Each row below is a small network's average activation on inputs in which a field has the value named, seen along a few directions.
Related values have similar rows: they may be neighbours, one step apart, or belong to one group.
In the rows, zero is written as 128.

Other fields vary at random and push rows far along one fixed direction, the same in every table; ignore that.

Values of VOS:
dema: [114 133 131 116 117 138 122 129 113 130 108 122 149 114 119 142 128 121
 138]
nub: [115 132 135 112 125 135 129 134 116 124 119 122 155 117 115 138 142 115
 141]
popuz: [123 143 130 130 119 147 142 129 127 116 137 117 132 118 129 133 134 127
 134]
bup: [130 123 116 141 127 129 117 114 128 142 124 128 130 123 122 118 121 151
 126]
vid: [135 118 124 158 129 128 123 124 144 134 139 138 101 135 143 116 124 154
 116]
von: [129 121 131 108 112 131 124 135 127 129 111 134 140 120 134 147 111 113
 134]
rafo: [133 125 118 151 141 120 118 127 140 141 125 125 120 136 132 108 125 144
 116]
tad: [124 128 157  62 118 113 126 129  88  98 110 100 160 122 113 143 140  58
 136]
popam: [113 136 132 121 119 143 132 131 132 129 126 122 142 111 126 138 110 128
 135]
nemi: [133 128 131 115 137 103 124 131 121 129 126 120 129 139 124 123 137 115
 122]
nav: [145 135 113 175 140 142 139 117 149 115 169 133  79 150 140 104 144 168
 106]
viv: [129 120 118 143 131 123 123 125 145 145 139 143 107 129 137 123 113 153
 128]
nali: [122 125 118 169 135 141 134 128 142 140 139 145 108 131 142 126 121 171
 129]
fip: [136 119 128 127 129 113 138 125 132 129 132 132 121 138 135 135 122 132
 118]
movim: [137 123 128 135 134 116 129 128 137 125 142 132  99 142 136 127 129 132
 116]
gul: [113 140 150  77 114 135 133 135  96 111 103 101 176 109 109 150 138  72
 148]
gaso: [128 131 116 163 138 138 116 127 143 141 129 149 113 125 125 124 127 159
 134]
bofem: [135 130 133 115 135 125 131 127 121 117 127 124 139 134 121 121 142 110
 120]
papu: [128 120 125 132 138 118 113 123 135 146 123 137 130 132 128 124 122 138
 129]
morif: [148 135 103 185 137 136 144 133 162 129 159 138  77 147 140 103 140 168
 108]
lali: [114 118 156  38 112  91 120 134  88 119  90 117 189 126 115 146 120  46
 146]
buz: [130 132 122 142 130 152 138 127 130 128 141 136 121 120 129 129 127 142
 136]
Each value of VOS is a pair of two hidden parts, and every pair occurs once (2 first parts, 11 second parts).
Changing only the second part turns rafo into tad. vid has the same second part as rafo; what does that change turn vid into?
> nav
Changing only the second part turns popuz into viv. gul has the same second part as popuz; what does that change turn gul into?
> papu
Changing only the second part turns bup into bofem. von has the same second part as bup; what does that change turn von into?
> morif

Values of BEM:
nuva: [145 120 112 158 139 134 127 113 141 128 147 149  99 148 120 116 146 157
 119]
nifa: [125 115 160  41 108  96 126 138  91 111  88 106 174 115 132 150 103  45
 138]
geme: [115 137 132 139 136 149 128 133 126 125 128 123 138 109 117 125 140 134
 142]
zilib: [126 140 107 179 135 146 124 128 151 148 131 140 121 138 125  98 135 171
 115]
ripi: [135 119 109 154 136 122 127 130 147 154 138 148 113 132 144 118 113 163
 119]
mibob: [152 137  95 211 153 127 143 132 171 142 170 135  71 160 132  84 160 192
 100]
fele: [130 131  98 203 113 147 128 125 162 142 148 140  74 132 139 107 122 202
 110]
zav: [114 139 124 122 121 135 124 131 138 141 129 127 137 106 130 135 110 129
 143]
pude: [124 128 141 114 137 112 124 127 110 113 129 123 127 141 127 121 148 103
 128]
sut: [127 132 127 131 121 132 117 113 121 133 116 113 135 119 115 130 122 139
 125]
miba: [123 126 139 106 130 112 111 136 113 130 101 125 148 126 115 140 132  98
 136]
tuv: [147 123 112 166 138 130 133 132 156 134 149 159  93 151 146 120 137 162
 117]
simi: [133 118 125 152 136 131 118 121 142 132 134 137  98 130 136 134 116 153
 124]
pebuv: [139 132 115 151 139 126 155 131 152 124 159 136 101 142 133 113 133 151
 106]
tapus: [126 122 151  88 136 108 127 123 113 112 131 120 134 132 138 140 117  93
 133]
falez: [133 131 106 187 134 159 124 123 143 141 134 146 105 127 116 121 139 184
 127]
butag: [110 110 153  52 122 106 112 132  91 131  91 114 192 118 122 146 115  65
 149]
pel: [128 140 147  62 114 121 134 129  92  97 115  91 163 121 113 142 144  61
 130]
fep: [114 131 128 127 123 139 136 129 123 136 119 143 149 115 129 150 121 137
 149]
neluv: [100 127 176  19  94 139 137 143  76 102  87 105 213  85 124 186 106  29
 172]
vub: [135 137 127 142 124 138 144 127 134 107 147 117 104 135 142 122 129 131
 118]
ris: [137 123 129 112 127 106 116 117 125 130 124 119 129 136 119 118 128 118
 116]
Each value of BEM is a pair of two hidden parts, and every pair occurs once (2 first parts, 11 second parts).
Changing only the second part turns vub into nifa. pel has the same second part as vub; what does that change turn pel into?
> ris
Changing only the second part turns nuva into sut. tuv has the same second part as nuva; what does that change turn tuv into?
> fele
Changing only the second part turns neluv into tapus. geme has the same second part as neluv; what does that change turn geme into?
> pude

Values of FAFE:
dena: [151 132 113 174 136 119 114 114 141 124 143 108  76 149 121  91 146 159
  92]
tuvub: [130 103 133  98 137  91 106 123 119 145 110 146 141 139 128 133 117 111
 131]
dor: [111 135 138  95 133 133 128 138 100 129 101 127 189 117  98 139 155  92
 155]
voku: [100 127 158  34  84 125 112 128  86 125  70  90 205  78 113 173  81  58
 156]
kipuf: [111 140 122 167 128 170 127 129 138 136 133 139 122 105 129 140 125 166
 149]
gukor: [138 133 134 125 118 144 157 130 131  96 155 127 106 135 143 140 134 119
 122]
rilu: [131 129 147  81 135 104 142 131 108 103 133 106 147 141 125 118 145  75
 120]
guk: [151 123  79 251 153 138 138 130 202 165 180 182  39 160 166  89 122 244
  99]
FAFE is arranged as 3 separate groups.
Which other values are in the same group as guk? Give them in the order they are listed.
> tuvub
Which other values are in the same group as gukor? Give them in the order they are listed.
> dena, rilu

Values of DUTUV:
zun: [112 155 113 202 120 182 134 139 155 130 144 128 105 112 134 114 140 184
 134]
vigu: [103 141 132 119 106 154 116 135 126 151 110 126 160  92 113 132 106 125
 158]
mav: [158 121  96 191 153  99 119 126 171 147 160 150  61 168 135  80 141 185
  86]
goba: [151 113 140  91 137  94 130 123 119 110 125 122 132 159 136 125 131  93
  99]
bokor: [121  98 154  41 111  72 110 137  98 143  73 118 192 123 132 150 101  51
 133]
bol: [102 147 140 120 129 163 128 125 112 135 103 120 182 101 104 144 122 124
 152]
roko: [133 126 151  47 118 122 157 129  83  78 134  98 158 119 125 151 144  58
 135]
lilif: [144 113 104 188 152 116 118 129 162 166 138 176  86 150 155 116 111 187
 124]
numef: [133 140 122 162 126 173 151 130 126 100 151 120 106 126 127 125 156 145
 123]
kep: [145 119 138 106 143 106 132 121 123 102 148 115 113 152 136 118 154  92
 116]
laba: [100 115 129 106 109 134 135 140 123 140 119 143 153  95 134 163  94 140
 156]
tid: [127 145 161  71 111 131 151 137  91  90 118  82 163 111 114 161 148  61
 132]
dok: [134 110 140  79 133  80 102 122 112 132 106 126 131 140 136 126  98  85
 128]
vibu: [137 112  90 202 137 129 104  97 157 170 136 179  87 144 130 108 120 222
 113]
mared: [111 121 133 110 128 126  95 126 122 148  96 132 157 106 131 145 100 122
 152]
kisun: [158 147  88 251 159 140 153 113 186 127 202 135  24 170 136  59 167 220
  77]
bobib: [107 155 145  90 103 156 141 147 110 106 114 105 167 106  98 159 143  81
 154]
DUTUV is arranged as a ring.
Going along DUTUV from bol by way of its neighbour vigu, in what order are zun, numef, kisun, bobib met?
> kisun, numef, bobib, zun
How many steps from neighbour to neighbour lead from bokor to roko, at the fewest?
> 6
List every value one step from vibu, in the order listed.
> lilif, mared
List every value one step from mav, in the order listed.
> goba, dok

Values of GOF:
zok: [133 144 124 157 126 146 141 131 129 110 142 107 112 133 125 104 154 136
 116]
nemor: [102 130 150  62 112 124 144 142 111 129 108 121 189  99 133 162  96  81
 156]
duben: [120 132 120 139 113 157 122 119 124 136 116 130 140 106 114 142 121 150
 141]
zabis: [115 120 137 104 114 119 117 134 127 134 120 133 135 115 143 147 105 112
 147]
gemu: [116 107 162  24 122 102 112 136  86 125  81 130 200 113 123 167 107  38
 157]
bazoz: [137 116 129 110 118  98 120 130 129 133 113 125 125 137 134 131 110 114
 114]
goti: [142 137 122 173 135 157 152 125 147 107 169 134  78 137 144 128 142 161
 117]
gunu: [138 124 130 121 141 111 121 117 125 125 135 116 119 139 125 108 131 122
 111]
gege: [114 112 160  47 126  89 119 128  80 117  89 116 187 130 114 145 130  55
 141]
sop: [163 140  82 234 151 139 140 121 185 135 189 150  37 170 135  76 163 216
  86]
firuk: [128 147  92 238 150 166 119 126 165 157 145 146  85 129 119  99 149 223
 122]
GOF is arranged as a line.
Going along GOF from firuk by way of its neighbour duben, in what order are zok, zabis, bazoz, gunu met?
> zabis, bazoz, gunu, zok
How many steps from neighbour to neighbour lead from nemor to goti, at the fewest?
> 8
